A small network was shown many inputs. Here are its activations along a few directions, one row for each input.
In each table, some parts of the input vary, and every possible input appears once, in random order.
Descriptions start from the smaller parts, as in this example, which fits no table here: line(4) and (point or line(11) or (values(3) and ring(8))).
Shared parts are said once, and a part with two or three values counts as separate values.
In the rows, zero is written as 128.

Other details of the inputs vary at random and push rows far along two fixed directions, the same in every table; ignore that.

A family of inputs:
R1: [192 135 188  57  88 162  63 140 131  82 145 183 172 180 126 100]
R2: [ 83 133  56 154 184  84 196 138  83 182  90  56  66  94 183 164]
R3: [ 94 183 103 126 156  98 130 115  55 141 119 102  92  87 173 183]
R4: [103  86 144 186 130 139 140 115 230 127 124 168 130 112  63  86]
R5: [ 69 175  97 125 188 111 102 114  49 150 115  86  97  70 186 162]
R6: [195 120 144  65 108 141  58 135  91  96 155 162 166 170 115 129]
R7: [136  49 107 164 110 133 178 130 178 130 114 155 142 145  45  94]
R8: [112 177 104 125 167 100 132 162  65 131 121  64  77 109 226 161]
R9: [118 118  67 166 173  86 183 144 120 153  91  75  98  99 143 154]
R10: [135 132 138 112 114 153 137 144 142 127 147 129 131 138 134 116]
R11: [115 113 174 126 128 154  79 116 181 103 139 180 152 138  80  88]
R12: [129 200 171  79 132 133  67 112  62 116 153 127 110  99 207 149]
R13: [156 154 160  73 112 140  55  96  78 115 160 169 149 119 134 141]
R14: [100  80 108 182 139 126 142 106 191 144 119 157 133  97  58 110]
R15: [121 145 139 117 122 145 139 137 117 126 144 106 125 132 165 129]
R16: [142 112 156 103 104 144 130 133 159 107 143 133 143 155 112 102]
R17: [114  69  93 165 113 133 185 127 181 142 127 131 144 133  70 116]
R18: [127 144 123 109 131 125 130 139 116 124 133 105 113 137 162 112]
R19: [115 165 114 146 137 119 118  97  98 128 134 139 132 119 132 158]
R20: [137 109 121 124  97 156 132 116 123 133 133 122 150 138 126 150]
R21: [166 138 183 150 105 116  69 132 171 122 109 167 147 150  70  98]
R22: [153 100 113 100 110 131 117 123 132 122 137 145 152 153  93 105]
R23: [118  68  94 151 119 119 186 123 183 135 118 122 135 133  64 109]
R24: [142 197 184  74 119 139  67 117  77  98 152 152 127 134 168 149]
R25: [116  66 142 177 103 136 185 142 222 125 133 147 150 148  80  98]
R26: [ 80 151 114 202 148 110 173 115 171 133 116 127 103 112 126 135]
R27: [132 137 139 107 142 128 133 141 117 138 124 113 106 146 164 127]
R28: [ 94 113 108 183 121 137 192 136 171 144 113  89 104 119 146 140]
R29: [105 148  89 171 182  88 188 157 125 146  93  56  74  96 186 149]
R30: [196 159 180  93 101 119  17 117  86 122 123 169 170 149  88 125]
R31: [141 189 119  53 133 144  93 131  10 142 152  90 126 112 211 168]
R32: [130  73  88 157 123 113 174 139 184 132  95 146 136 134  74 112]
R33: [102 107 111 172 141 121 194 148 147 137 107 101  95 119 134 111]
R34: [185 105 181  60  74 169  70 117 106 102 173 178 206 172 108 122]
Each input here is: values(2) and (point or line(5) or line(11)).
- Changing only the values(2) part turns R22 into R18. The same change can be made to R9. Which row results? => R29
- Change only the values(2) part in R32. List by row number the other rows that result. => R1

A family of inputs:
R35: [175  54 136 133  80 145 141 133 201 114 133 178 175 179  35  98]
R36: [125 172 129 118 145 112  88 115  70 135 121 118 120 104 156 152]
R37: [165 167 174  96 110 138  56 115  98 108 143 162 154 143 130 136]
R38: [152 146 159  74 132 140  46 108  88 109 147 168 150 129 119 122]
R39: [120  81 157 154  88 164 121  94 215 110 154 206 174 142  33 102]
R40: [157 152 160  82 124 138  45 108  87 114 144 164 155 134 117 129]
R41: [178 142 162  70  96 153  93 136  95 106 150 138 155 169 148 129]
R42: [ 90 197 113 152 165  95 135 128  74 149 107  76  78  85 202 165]
R43: [ 91  87  86 186 144 112 222 154 193 146 104  89  93 118 122 113]
R44: [105 152  73 116 165 104 157 140  50 159 113  57  93  96 200 163]
R45: [104  87  73 196 136 102 220 147 177 152  97  93 104 122 110 133]
R46: [115 181 152 117 146 124  96 128  96 123 132 113 106 108 180 136]
R47: [100 145  71 107 172 106 157 140  51 154 115  61  88  93 202 156]
R48: [181 129 145  63 100 148  84 129  78 114 147 141 164 159 133 131]
R49: [119 184 151 121 143 119  99 125  92 126 128 116 110 111 177 142]
R50: [155  55 155 123  95 163 144 142 224 103 142 175 162 177  57  69]
R51: [ 70  82  74 189 130 129 231 124 175 153 124  99 111 106 115 136]
R52: [128  77 117 163 114 129 187 147 200 126 120 131 131 151  89 104]
R53: [ 64 109 105 209 164 105 187 137 203 146  98 113  83  93 111 106]
R54: [166 161 170  91 111 135  54 110  92 113 141 163 155 140 124 138]
- Describe the family of inputs behind these rows. => values(2) and (point or line(9))
- Changing only the values(2) part turns R48 into R36. The same change can be made to R35. Which row results? => R54

A family of inputs:
R55: [142  75 152 166  78 151 155 121 242 103 138 194 154 152  40  91]
R56: [133  79 112 154 104 134 123 111 180 140 126 160 157 134  34 103]
R57: [ 97 152  96 184 150 101 175 145 150 128 100  95  90 114 148 140]
R58: [123 163  84 124 137 111 144 128  70 137 124  90 114 105 178 169]
R59: [112  99  79 187 134 104 182 132 150 159 109  95 126 109 115 153]
R60: [196 141 204  91  87 160  43 128 137  89 155 176 189 185 108 116]
R61: [ 83 147  95 138 147 114 186 122  99 146 129  91  95 115 167 149]
R62: [186 117 160  62 107 155  37 106 113  92 171 202 187 152  79 123]
R63: [142  93 130 148 140 108 117 121 166 120 114 177 132 129  66 108]
R64: [109 103  66 149 151 116 177 137 134 155 109  85 102 108 140 146]
R65: [120 135 151 107 108 153  86 102 104 129 142 154 155 136 110 123]
R66: [ 83 110  86 156 154 131 189 132 134 150 113  95  97 113 152 143]
R67: [138 109 143 125 127 138 121 152 159 111 133 130 140 153 119  90]
R68: [127  73 127 163  89 150 166 116 207 108 134 185 159 161  45 107]
R69: [113  92  86 168 154  99 185 150 161 157  85 103  90 118 121 125]
R70: [ 93 172 119 105 166 124 106 109  53 129 139 120 115  95 188 165]
R71: [146 174 148  94 133 119  68 120  50 142 116 118 121 116 151 136]
R72: [108 101  91 156 155  95 181 157 128 151  92  84  95 109 141 117]
R73: [115  88 146 156 124 134 129 113 213 112 136 185 138 115  60 103]
R74: [ 92 104 104 197 166  98 153 127 205 125 106 144 108 113  84 110]
R75: [161 176 140  90 123 117  98 135  57 116 121 124 120 133 173 152]
R76: [168 113 179  48  95 184  72 123  95  91 170 165 185 172 127 103]
R77: [117 122 103 184 145  88 172 143 128 158  87  91 102 110 138 150]
R78: [148 180 135  78 139 105 114 137  51 132 125 101 105 130 181 148]
R79: [133 164 151 102 119 147 101 117  58 127 145 113 144 132 183 168]
R80: [138  97 134 143 127 139 131 147 197 117 123 147 131 158  95  99]
R81: [ 98 189 143 114 137 129  97 113  69 150 127  94 104  81 187 146]
R82: [182 114 149  47 100 162  70 130  86 102 160 138 178 157 129 115]
R83: [138 157 160 119 124 137  69 119 128 122 128 144 145 139 112 108]
R84: [131 169 100  86 138 112 130 124  54 139 141  86 114 118 183 160]
R85: [ 96 166 105 150 159  96 168 144 124 137 116  81  82 120 168 136]
R86: [132 127 153 116 105 137 141 121 161 120 150 146 128 138 117 110]
R87: [ 98  83 110 175 132 133 189 138 209 144 116 123 101 114 108 110]
R88: [142 120 166  91 111 159 110 138 130 113 153 134 145 131 143 100]
R89: [140 176 170 106 115 142  94 124  79 127 146 108 131 114 192 159]
- Describe the family of inputs behind these rows. => ring(5) and (values(2) or line(5))
- Changing only the ring(5) part turns R75 into R58. The same change can be made to R77. Which row results? => R59
- Change only the values(2) part in R56. List by row number the other rows that result. => R62
- Which other rows agree with R87 in the ring(5) part? List them by row number. => R55, R73, R81, R86, R88, R89
- A walk changes only the ring(5) part. It starts at R66 and steps to R64. List the rest of the walk in order. => R69, R80, R87

A family of inputs:
R90: [149 160 123 107 137 108 126 140  79 126 118 105 114 133 169 147]
R91: [117 122 100 148  98 136 178 115 119 141 137 110 140 126 132 165]
R92: [ 84  92 121 151 128 152 194 137 182 137 136 106 111 121 134  99]
R93: [135 189 140 120 145 108  88 131  74 129 115 108 107 114 180 148]
R94: [137 144 121 136 135 108 146 145 122 127 114 111 106 132 155 137]
R95: [138 110 184 148 107 146  89 120 198 111 134 176 155 142  72  92]
R96: [156 116 121  68 119 145 104 128  82 118 145 132 150 143 132 131]
R97: [172  24 131 106  84 168 132 131 194 114 143 180 188 180  25  78]
R98: [ 98  96  98 170 151 109 134 115 147 154 103 131 121  92  79 122]
R99: [170 149 137  75 121 123  92 131  75 117 137 135 141 150 146 139]
R100: [ 91 146 133 125 142 137 153 124 132 120 145 123 101 113 164 125]
R101: [144 116 107 106 127 126 146 149  94 146 121  86 127 138 155 131]
R102: [131 165 142 129 100 138  95  92  85 129 146 147 158 121 129 170]
R103: [ 85 125 102 217 157  92 180 140 188 146  92 109  89 101 111 124]
R104: [167 123 142  74 118 142  67 110 102 105 147 177 162 151  94 127]
R105: [ 87 148 119 195 159  98 152 138 148 155  95  91  86  86 145 133]
R106: [108 146 116 111 157 124  81 105  71 146 129 120 126  83 146 144]
R107: [105 105  65 148 151 100 190 143 118 154 105  82  99 110 138 139]
R108: [181 137 169 102 103 136  77 129 142  99 136 174 151 169 102 116]
R109: [ 93 168 141 118 147 136 125 115 117 118 145 127 102 109 169 133]
R110: [144 130 125 118 124 130 147 157 110 137 119  84 117 141 175 129]
R111: [109 140  88 174 159  83 173 139 132 147  90  96  88 110 135 145]
R112: [ 91  84  60 141 155 125 192 137 116 161 117  76 110  99 146 134]
R113: [ 96 132 163 143 129 146 108 108 167 125 141 154 126 106 109 102]
R114: [124 164 126 107 150 111  76 117  54 148 118 108 119  95 158 148]
R115: [165  72 161 152  91 142 141 140 237  97 135 192 160 180  40  83]
R116: [162 115 174 137 102 135  77 125 173 118 122 173 154 147  71  98]
R117: [149 120 120 111 129 119 106 120 120 122 128 154 139 140  97 130]
R118: [157  94 133 137 104 130 151 149 181 117 122 140 138 162  95 104]
R119: [103 159 124 123 147 131 161 154  89 141 125  53  95 114 227 143]
R120: [142 115 162 148  76 154  93  87 152 129 145 182 183 134  59 137]
R121: [ 98 194 153 115 151 131  93 121  86 122 136 116 105 101 194 142]
R122: [ 93  94 124 157 126 147 192 148 185 136 126 104 114 128 139 104]
R123: [ 75 112 108 221 153 100 184 132 211 139  98 120  96 104  98 114]
R124: [140 157 162 102 124 137 110 135 117 103 145 132 127 144 167 130]
R125: [122 110  93 165 143  94 159 131 156 142 103 129 113 126  90 129]
R126: [128 165 169  98 125 148  90 121 123 102 150 153 129 137 154 126]
R127: [151 154 138  89 132 122  62 114  70 123 133 146 143 128 129 137]
R128: [143 101 170 106  94 169 124 134 187  97 156 169 155 165 102  91]
R129: [124 128  95  82 144 135 125 125  68 133 142 104 128 112 166 146]
R130: [115  77 114 212 131  99 163 130 219 150  85 142 123 118  39  98]
R131: [ 98 117  87 208 156  80 179 135 169 153  80 108  95 103  96 127]
R132: [136 140 198 108 107 162  60 113 155 106 150 178 155 135 108 100]
R133: [103 102  90 189 105 121 202 110 162 143 125 130 133 122  94 159]
R134: [ 82 104 117 153 132 141 191 132 184 128 137 118 105 118 128 105]
R135: [182 143 151  63 108 146  96 148  69 120 136 105 148 161 173 129]
R136: [142 168 140 110  97 142 101  96  77 122 153 145 155 133 141 178]
R137: [162 130 128  79 122 128  99 126  85 116 139 144 143 146 129 135]
R138: [152 128 138  95  75 168 128 115  84 130 159 119 171 150 149 159]
R139: [167 119 132 105 111 128 130 145 126 118 125 125 140 157 123 120]
R140: [147 116 117  91 129 131 112 122  96 119 138 145 142 136 118 133]
R141: [157  83 176 145  92 150 114 124 240  88 143 208 167 179  36  83]
R142: [128  93 114 143 133 122 112 112 153 127 121 167 146 125  58 113]
R143: [122 141 121 145 145 102 107 124 107 153 105 114 117 102 123 134]
R144: [134 101  95 111 131 129 155 144 100 147 121  90 126 132 144 130]
R145: [110  95  83 133 148 119 157 120 132 135 128 132 124 112 109 132]
R146: [109 105  68 162 148  94 199 149 136 156  99  80  98 116 131 135]
R147: [105 119 104 167 143 119 198 163 146 150 108  65  94 120 171 127]
R148: [109 141 103 117 158 119  98 107  84 137 129 130 126  95 134 144]
R149: [177 146 163  83 112 131  47 116  96 111 139 170 163 152 102 122]
R150: [130 170 139 132 142 115 119 138 114 121 124 116 106 126 164 142]
R151: [122 165 106  81 159 123  89 110  45 129 140 119 122 103 174 161]
R152: [163 147 160  92 110 145 108 148 115 107 145 124 138 156 160 123]
R153: [125 173 144  97 135 135 125 145  84 118 140  87 110 128 212 143]
R154: [ 81 160 139 142 149 131 125 112 133 125 137 130 103  98 150 123]
R155: [124 146 160 106 123 148 120 130 134 105 149 145 126 138 155 121]
- Describe the family of inputs behind these rows. => line(6) and (point or line(10))
- Changing only the line(6) part turns R135 into R130. The same change can be made to R147. Which row results? => R105
- Change only the line(10) part in R148. List by row number the other rows that result. => R93, R103, R121, R123, R127, R131, R142, R149, R154
- Which other rows agree with R91 in the line(6) part? List them by row number. => R96, R107, R118, R128, R129, R134, R139, R146, R152, R153
- A walk changes only the line(6) part. It starts at R120 and steps to R102. List the rest of the walk in order. => R136, R133, R91, R138
- Which other rows agree with R125 in the line(6) part? List them by row number. => R104, R108, R109, R111, R117, R126, R136, R141, R150, R151
